These are the activations of a small neural network, seen along a few directions. Each row is one input.
In each table, some parts of the input vary, and every possible input appears once, in random order.
Descriptions start from the smaller parts, as in this example, which fits no table here: one of 4 places along a line, together with either a single point or one of 9 places along a line or (one of 2 separate values, together with one of 5 places around a ring).
Shared parts are said once, and a part with two or three values counts as separate values.

Other details of the inputs vary at random and push rows far along two fixed directions, the same in every table; ignore that.

A family of inputs:
row 1: [ 49 -53  54   7  12  58  -8 -14  -5  26  14 -52]
row 2: [-12  -9   8  19  -3   2  40 -15  10  36  52  -5]
row 3: [-59  49 -14   7 -11 -36 -17  20 -14 -28 -18  34]
row 4: [-27  38 -31  -8  -7 -11 -16  21  -2 -34 -44  32]
row 5: [ -6 -56  40  17   6  35  -2  59 -27  -5 -61 -17]
row 6: [  8 -73  23   7 -70  -6 -23  43 -24 -14 -63 -49]
row 7: [ 13  -1 -15   1   5   3  28 -26  23  11  41  20]
row 8: [-45  31  -8  -5   8 -36 -22  18 -14 -24 -24   3]
row 9: [ 38 -34  13 -10  12  28 -28  47  -4 -18 -75  -8]
row 10: [ 64 -47  15  -5   8  36   9  -6  33  33   5 -26]
row 11: [  7  19 -15 -19   3  -4  16 -50  17  14  30   1]
row 12: [-20   4  15  21   1 -12  36 -29   6  10  56  20]
row 13: [-49  49 -14   5   3 -54 -14  28 -11 -29 -11  28]
row 14: [ 16  25 -21 -18   7   6   1 -32   6   9  45  -4]
row 15: [ 14 -10 -16   7   0  18  40 -19  14  26  31   3]
row 16: [ -7  18   0   9  -2 -29  21 -24  35  28  71   5]
row 17: [ 44 -28  17 -19  20  45 -45  38 -30 -24 -69 -30]
row 18: [ 13   7  21   1   7  11  -3 -36  -7  16  49 -24]
row 19: [-31  55 -41 -10  -5 -26 -22  17  -8 -37 -35  38]
row 20: [-54  24  -8  15   1 -23   7  34 -33 -18 -23  16]
row 21: [ 73 -52  27 -16  16  51  -5 -34  20  32  -7 -46]
row 22: [ 15  23 -25  -6  -8  -5  17 -40  35  23  48  12]
row 23: [ -2 -35  33  13  11  12 -24  50 -25 -18 -51  -1]
row 24: [-37  42 -20   0   9 -27 -40  32 -30 -30  -5   1]
row 25: [ 19 -15   4   8   3  21  31 -30  13   7  23  17]
row 26: [ -8  24   8   9 -13  -9  13 -46  19  24  54   5]
row 27: [-38  62 -40 -18   9 -21 -18  14 -25 -50 -16  24]
row 28: [ 17 -31   5  -2  13  26 -19  39 -17 -24 -64   9]
row 29: [ 24 -73   2 -22 -62   2 -16  34 -22 -19 -79 -25]
row 30: [ -5  19   7  -5   4 -19   5 -51  13  25  51 -13]
row 31: [ -4   9 -15  12  -1   8  51 -32   1  16  25  15]
row 32: [-55  44 -12   7   1 -49  -9  31 -13 -32 -14  34]
row 33: [ 75 -69  38  -3   9  59  15 -12  28  32 -13 -31]
row 34: [ -6  22  -3  -3   2 -28   6 -46  25  30  66 -13]
row 35: [  8   0 -11   5   1  14  41 -28   0  17  21   9]
row 36: [  2 -25  22   5  -3  10 -41  53  -4  -2 -56 -14]
row 37: [  0 -12  16  18   3  -6  22 -17  18  20  61   8]
row 38: [-35  61 -57 -21  11 -48 -24  11  -1 -31 -15  24]
Description of these inputs: one of 2 separate values, together with either a single point or (one of 3 separate values, together with one of 6 places along a line).
Changing only the choice among 2 separate values turns row 22 into row 36. The same change can be made to row 35. Which row results?
> row 20
Change only the choice among 2 separate values in row 34. List by row number the other rows that result.
> row 38

A family of inputs:
row 39: [ 47 -26  40   0  13  45  23 -54  13  36  58 -30]
row 40: [-20  38 -36  -2 -22 -40  18 -42  -7 -14  58   8]
row 41: [ 12  -7   9   3   6   3  11 -19  22  15  34  17]
row 42: [ 28 -35  43   7  23  39 -23  10   8   9 -35 -14]
row 43: [  0  11 -25  -4   7 -18  -4  26   3   0 -27   9]
row 44: [ 66 -82  59  -3  22  76   6 -13   4  20  -7 -37]
row 45: [ -2 -14  16   3  20  30 -35  42 -30 -30 -79   0]
row 46: [ 10  13  -3   7   9  11  35 -53  14  19  82   3]
row 47: [ 38 -46  14   4   4  46  -3  25  -9  -2 -22 -13]
row 48: [-27 -30  34  20 -49 -25  27 -12 -12  30  43 -19]
row 49: [  9 -25   5  -4 -10   1 -40  64 -10 -32 -64  -9]
row 50: [ 29 -38   4  -2   0  26 -11  52 -17 -27 -65 -12]
row 51: [-21  48 -43  -9  -7 -26  40 -43  13   6  34  25]
row 52: [-37  39 -37 -12   5 -36 -16  40  -1 -30 -52  30]
row 53: [-26  52 -37  -3  18 -20  26 -35  -1   4  53  20]
row 54: [-36  29 -23 -10   3 -41 -13  42  -6 -43 -45  38]
row 55: [  3 -18  14   5  10  15 -40  50  -8 -19 -76  11]
row 56: [-27  28 -10   2  24 -20 -19  39 -11 -37 -15  19]
row 57: [-28  25 -18   0  -2  -5 -12  17 -18 -26 -38  34]
row 58: [-33  33 -14  -8  28 -16 -24  29  -2 -22 -30  18]
row 59: [-59   4   1  30 -51 -33  48 -25   8  17  63   4]
row 60: [ 37 -42   4  -2  12  45  -6  23  -7  14 -30 -16]
row 61: [ 45 -47  20   1   3  26  -3  29  11   6 -30 -16]
row 62: [ 13 -14   5  -6 -20   7 -10 -21 -11  -3 -17 -15]
row 63: [-26  47 -40 -14 -21 -26  27 -45  12   2  41  18]
row 64: [ 24 -37   4 -10   2   2 -46  44 -14  -4 -59 -31]
row 65: [ -2 -21  24  -3  31  10 -38  58 -16 -32 -67   2]
row 66: [  5 -31   6 -14  -9   1 -38  42 -34 -40 -71 -15]
row 67: [ 17   2  -3  -1 -11  10  30 -39  12  13  10   9]
row 68: [ 49 -41  33  -6 -14  24  23 -46  40  39  51 -22]
row 69: [-33 -14  41  30 -11  -8  24   1 -15  36  49 -12]
row 70: [-23  40 -29 -10 -25 -31  29 -43   6 -11  50  27]
row 71: [ 23  -1  34   3  19  13   8 -33  20  22  46 -16]
row 72: [ 75 -75  53   3   3  56   6 -15  31  37 -24 -32]
row 73: [ 49 -43  41   4  17  59  -9  12 -11   6 -10 -43]
row 74: [ 17   6  -7  -3 -10  -3  49 -59  22  23  61  14]
row 75: [ 48 -35  20  -6 -12  28  20 -51  46  53  44 -31]
row 76: [ -3  -4  -5  -2   2   9   0  16 -14 -15 -19  20]
row 77: [-33 -29  34  35  -5  -8  37  -4  -5  26  47  -3]
row 78: [ 69 -73  46   1  31  66  -6   0  16  46  -3 -44]
row 79: [-42  34 -42 -17 -12 -35 -30  23 -28 -41 -46   9]
row 80: [-21  19 -40 -15  -9 -27 -24  20 -28 -25 -28  -4]
row 81: [-27  66 -13   5   4 -19  15 -50  -5   0  49  20]
row 82: [ 40 -50  25  -4  -9  11 -27  20  -1   0 -19 -33]
row 83: [  4   6  -1  -4  19  19  17 -34   7  14  25  -3]
row 84: [-40  40 -30 -11 -26 -22 -20  21 -24 -37 -49  29]
row 85: [-35 -24  17  42 -28 -24  29  28  -9   0 -18  -1]
row 86: [ 43 -42  45   6  25  43 -31  39  -8  -3 -34 -40]
row 87: [-38  51 -30  -5  23 -20 -30  42 -38 -35 -36  12]
row 88: [-43  57  -7   4  16 -28 -41  34 -19 -35 -39  21]
row 89: [-20  43 -28   8   1 -32  20 -21  18  -3  62  35]
row 90: [-29  64 -16  -2  18 -31   7 -34  17   9  54  11]
row 91: [-16  46 -50  -5  -3 -28  40 -34   7   8  40  22]
row 92: [ -4  20  -1  -5  18  13 -15  10 -19  -6 -22  -8]
row 93: [-28 -34  24  44 -20  -8  37  -4   4  27  40   5]
row 94: [-40  28 -21 -13 -10 -53 -37  32 -17 -48 -35  19]
row 95: [ 49 -36  34  -3 -17  19   8 -64  33  47  44 -32]
row 96: [ 17  -3 -19 -10 -16   6  19 -25   8  20  26 -10]
row 97: [-14  10 -22  -5   7   5  -5  12  -9 -10 -27  16]
row 98: [-13  32 -22  -9 -13 -37   9 -54  26  17  55  -2]
row 99: [-37  29 -37  -8 -19 -28 -15  40 -25 -55 -32  20]
row 100: [  9   0  -3  -1  10   7   9 -21  29  25  26   7]
row 101: [-24  42 -16  -4  27 -20 -33  39 -15 -15 -19   2]
row 102: [-19  48 -41  -9 -15 -39  16 -28  22  13  52  16]
row 103: [ 37 -40  11   0  16  35 -16  30   9  23 -25 -15]
row 104: [ 13   3   8  -2 -22  -1   4 -32  26  20  20   3]
Changing only one part turns row 73 into row 46. The same change can be made to row 81. Which row results?
> row 45
Changing only one part turns row 71 into row 65. The same change can be made to row 87. Which row results?
> row 53
Describe the family of inputs behind these rows.
> one of 6 places along a line, together with either a single point or (one of 2 separate values, together with one of 5 places around a ring)
List by row number the other rows that have the place on the line of 6 in common with row 51.
> row 43, row 50, row 52, row 54, row 61, row 67, row 72, row 74, row 85, row 91
Change only the place on the line of 6 in row 82. List by row number the other rows that result.
> row 49, row 56, row 61, row 86, row 89
Change only the choice among 2 separate values in row 81. List by row number the other rows that result.
> row 88
List by row number the other rows that have the place on the line of 6 in common with row 41.
> row 47, row 55, row 57, row 60, row 76, row 89, row 93, row 97, row 100, row 103

A family of inputs:
row 105: [ 24 -16  22   9   9  21  25 -39  24  37  56 -11]
row 106: [ -8  14 -14   4 -16 -16  27 -32   6   9  39  10]
row 107: [-44  46 -21   6   8 -32  -2   8 -10 -18   9  26]
row 108: [ 25 -22  11  -1 -17   8  18 -32  18  24  28 -15]
row 109: [-42  43 -36  -3 -16 -44   4  -1  -8 -20   6  27]
row 110: [ 13 -20  10   8  -1  13  16  -8   9  17  12  -3]
row 111: [ 43   9 -14 -24  24  26  -6 -28  20   9   6  -3]
row 112: [ 30 -45  30   0   6  32 -20  23  -7   5 -32 -29]
row 113: [-14   6  -1  -6   0 -12 -35  38 -16 -26 -45  -1]
row 114: [ 15 -47  22   4   3  30 -21  54 -18 -12 -72 -14]
row 115: [-47  37 -29   1  -8 -35  -5  26 -18 -35 -24  31]
row 116: [  8 -22  20   3  11  19 -14  25 -12  -7 -31 -11]
row 117: [ -2  15  -1  -1  -4 -10  13 -35  13  17  47  -5]
Describe the family of inputs behind these rows.
> either a single point or (one of 2 separate values, together with one of 6 places along a line)
Change only the choice among 2 separate values in row 108. List by row number the other rows that result.
> row 113
A walk changes only the place on the line of 6. It starts at row 105 and steps to row 107. List the rest of the walk in order.
> row 116, row 112, row 117, row 113
